These are the activations of a small neural network, seen along a few directions. Each row is one input.
Each table varies a few parts of the input and shows all the possible inputs, shuffled.
A made-up example of a description, with smaller parts first: ring(5) and (point or line(9) or (values(3) and line(6))).
Shared parts are said once, and a part with two or three values counts as separate values.
(in the rows, 128 means zero)

Other details of the inputs shift rows strongly along three fixed directions, in all tables alike. That doesn't count.

Rows:
row 1: 121; 151; 111; 136; 90; 138; 130; 120; 121; 139; 123
row 2: 112; 158; 125; 135; 98; 120; 117; 133; 116; 141; 122
row 3: 126; 117; 108; 134; 119; 156; 116; 152; 133; 138; 155
row 4: 148; 101; 133; 125; 156; 129; 116; 117; 131; 125; 134
row 5: 138; 110; 144; 130; 159; 114; 130; 140; 136; 114; 127
row 6: 126; 116; 112; 126; 123; 152; 120; 155; 114; 130; 152
row 7: 135; 135; 132; 128; 137; 139; 125; 165; 111; 135; 157
row 8: 130; 128; 129; 128; 129; 142; 117; 157; 123; 147; 162
row 9: 133; 122; 123; 135; 128; 153; 122; 166; 113; 127; 141
row 10: 121; 152; 108; 126; 100; 132; 133; 132; 107; 137; 111
row 11: 133; 147; 142; 119; 134; 99; 135; 98; 130; 130; 101
row 12: 124; 129; 118; 123; 130; 139; 139; 169; 122; 137; 151
row 13: 141; 138; 132; 123; 131; 111; 129; 93; 126; 130; 92
row 14: 126; 129; 119; 135; 121; 143; 134; 157; 134; 140; 163
row 15: 132; 157; 121; 133; 108; 131; 119; 129; 95; 137; 118
row 16: 125; 152; 121; 130; 97; 136; 113; 119; 110; 146; 122
row 17: 145; 102; 129; 129; 156; 129; 130; 133; 141; 125; 116
row 18: 120; 129; 115; 129; 126; 140; 121; 156; 128; 129; 167
row 19: 132; 135; 119; 127; 126; 109; 133; 93; 139; 122; 93
row 20: 137; 129; 134; 138; 122; 109; 128; 95; 131; 129; 90
row 21: 131; 119; 115; 129; 127; 150; 128; 165; 109; 127; 144
row 22: 52; 113; 202; 64; 82; 240; 186; 80; 186; 58; 138
row 23: 154; 101; 137; 131; 151; 132; 128; 119; 138; 135; 129
row 24: 136; 142; 147; 127; 127; 100; 133; 92; 131; 134; 106
row 25: 136; 112; 132; 130; 158; 112; 132; 133; 144; 113; 136
row 26: 127; 130; 120; 128; 123; 107; 119; 85; 134; 115; 103
row 27: 130; 129; 130; 131; 126; 107; 116; 93; 125; 118; 94
row 28: 141; 106; 143; 135; 152; 117; 134; 132; 145; 129; 130
row 29: 139; 111; 138; 127; 159; 116; 136; 139; 144; 125; 125
row 30: 118; 148; 119; 136; 94; 135; 113; 127; 114; 139; 114
row 31: 143; 103; 124; 132; 154; 126; 127; 127; 140; 114; 127
row 32: 117; 116; 132; 145; 173; 122; 141; 121; 142; 121; 140
row 33: 137; 113; 126; 126; 158; 115; 137; 132; 152; 123; 133
row 34: 136; 107; 137; 124; 159; 111; 136; 138; 133; 113; 130
row 35: 114; 157; 123; 130; 94; 121; 138; 130; 112; 141; 125
row 36: 145; 94; 127; 132; 148; 126; 134; 125; 139; 128; 125
row 37: 135; 107; 139; 128; 157; 114; 121; 131; 139; 118; 135
row 38: 120; 163; 126; 126; 106; 119; 116; 124; 103; 139; 134
row 39: 109; 158; 119; 124; 100; 116; 124; 128; 105; 130; 129
row 40: 119; 138; 131; 127; 121; 96; 124; 90; 146; 123; 107
row 41: 109; 156; 120; 127; 95; 118; 124; 130; 113; 139; 125
row 42: 125; 113; 113; 129; 119; 154; 120; 157; 122; 138; 149
Description of these inputs: values(2) and (point or (line(4) and ring(5))).
Changing only the values(2) part turns row 4 into row 38. The same change can be made to row 31. Which row results?
> row 25
Changing only the values(2) part turns row 22 into row 32. The same change can be made to row 23. Which row results?
> row 24
Change only the values(2) part in row 20. List by row number the other rows that result.
> row 28

Rows:
row 43: 152; 86; 155; 114; 158; 119; 133; 93; 153; 111; 103
row 44: 125; 165; 118; 141; 122; 78; 120; 110; 106; 135; 105
row 45: 129; 80; 125; 127; 144; 176; 126; 144; 150; 125; 167
row 46: 132; 165; 120; 146; 126; 80; 116; 108; 109; 146; 106
row 47: 124; 161; 124; 133; 109; 90; 125; 102; 120; 140; 104
row 48: 131; 85; 128; 123; 141; 182; 135; 149; 156; 117; 160
row 49: 110; 162; 124; 127; 104; 103; 137; 100; 121; 122; 96
row 50: 131; 97; 147; 120; 169; 110; 145; 98; 162; 102; 109
row 51: 147; 161; 72; 175; 135; 108; 100; 195; 80; 189; 166
row 52: 119; 150; 120; 116; 82; 175; 121; 154; 102; 139; 145
row 53: 122; 152; 133; 120; 96; 116; 121; 94; 113; 123; 89
row 54: 120; 163; 117; 139; 118; 86; 127; 108; 110; 130; 100
row 55: 118; 151; 113; 131; 88; 166; 124; 168; 99; 143; 141
row 56: 166; 95; 105; 159; 191; 110; 108; 194; 122; 158; 182
row 57: 133; 101; 159; 116; 171; 104; 139; 98; 157; 101; 117
row 58: 146; 86; 136; 121; 153; 166; 136; 167; 136; 125; 155
row 59: 131; 99; 153; 119; 171; 107; 142; 99; 159; 100; 112
row 60: 66; 146; 154; 76; 27; 229; 149; 121; 147; 97; 148
What is each input in this table made of?
> values(3) or ring(5) or (values(2) and line(5))
A walk changes only the ring(5) part. It starts at row 58 and steps to row 43. List the rest of the walk in order.
> row 52, row 53, row 55
